A small network was trained on made-up records. Each row is its average activation on records with the value named, seen along a few directions.
Related values have similar rows: they may be neighbours, one step apart, or belong to one group.
(in the rows, 500 means zero)
Random noise pushes rows far along 4 fixed directions. That doesn't count. These rows show it; they differ only by the noise:
[655 415 621 458 429 478 526 431 478 431 522 653 456 419]
[523 365 289 554 573 374 581 510 565 362 522 384 783 867]
[443 499 462 425 613 509 488 702 683 473 409 454 609 581]
[515 415 507 578 534 412 501 428 534 431 495 493 612 655]
[634 412 629 400 442 539 516 504 536 405 497 641 452 454]
[553 481 378 498 559 377 561 577 539 496 492 494 643 511]


Field TOZO:
fipa: [486 508 277 642 587 433 419 556 535 496 543 266 600 719]
boga: [630 458 358 386 495 652 494 513 549 403 495 385 499 574]
nov: [579 406 703 616 406 432 444 220 350 366 559 595 464 535]
non: [469 580 536 466 444 626 527 457 485 480 458 463 397 598]
faz: [421 447 530 578 588 539 472 419 474 405 497 488 548 612]
nufe: [516 554 595 480 527 725 396 525 600 528 488 528 401 475]
vugo: [389 608 566 534 548 551 499 392 441 644 491 437 447 563]
guzu: [462 486 484 522 577 503 503 538 529 403 525 541 434 510]
pud: [338 518 522 504 435 444 443 530 408 586 464 513 421 413]
ranal: [507 453 496 264 311 612 578 562 516 432 576 548 473 417]
mas: [518 483 344 376 435 600 579 604 526 438 530 422 537 795]
toziv: [490 399 604 570 353 472 583 405 378 578 570 543 468 407]
The values of TOZO form 4 separate groups.
Question: Which other values are in the same group as mas? Give them in the order they are listed.
Answer: non, vugo
Question: Which other values are in the same group as boga? Give them in the order they are listed.
Answer: fipa, nufe
Question: Which other values are in the same group as guzu? Give them in the order they are listed.
Answer: nov, faz

Field FIFIG:
tubi: [580 243 729 272 335 679 532 531 558 266 525 713 390 359]
lar: [348 317 906 617 514 590 300 368 602 401 357 577 383 762]
kaga: [498 605 696 554 450 591 398 347 456 559 467 480 245 386]
tos: [ 95 657 581 727 648 504 450 443 573 619 349 277 567 902]
zib: [138 656 411 524 805 656 254 801 812 633 231 154 588 756]
tov: [475 673 213 589 455 316 593 565 346 700 590 452 511 355]
sov: [476 410 651 765 688 493 397 264 544 372 511 512 551 753]
zor: [576 660 508 438 459 490 449 658 417 704 530 568 414  95]
sazo: [663 425 291 297 392 498 674 652 499 481 580 488 618 432]
vade: [722 460 438 488 393 395 613 372 444 419 581 523 590 493]
lur: [275 435 758 505 592 613 318 343 642 336 460 553 454 662]
The values of FIFIG form a line.
Question: Going along FIFIG from tos by way of its neighbour tov, in what order are tubi, zib, sov, vade met?
Answer: zib, vade, tubi, sov
Question: Fewest steps between sazo and kaga?
Answer: 3
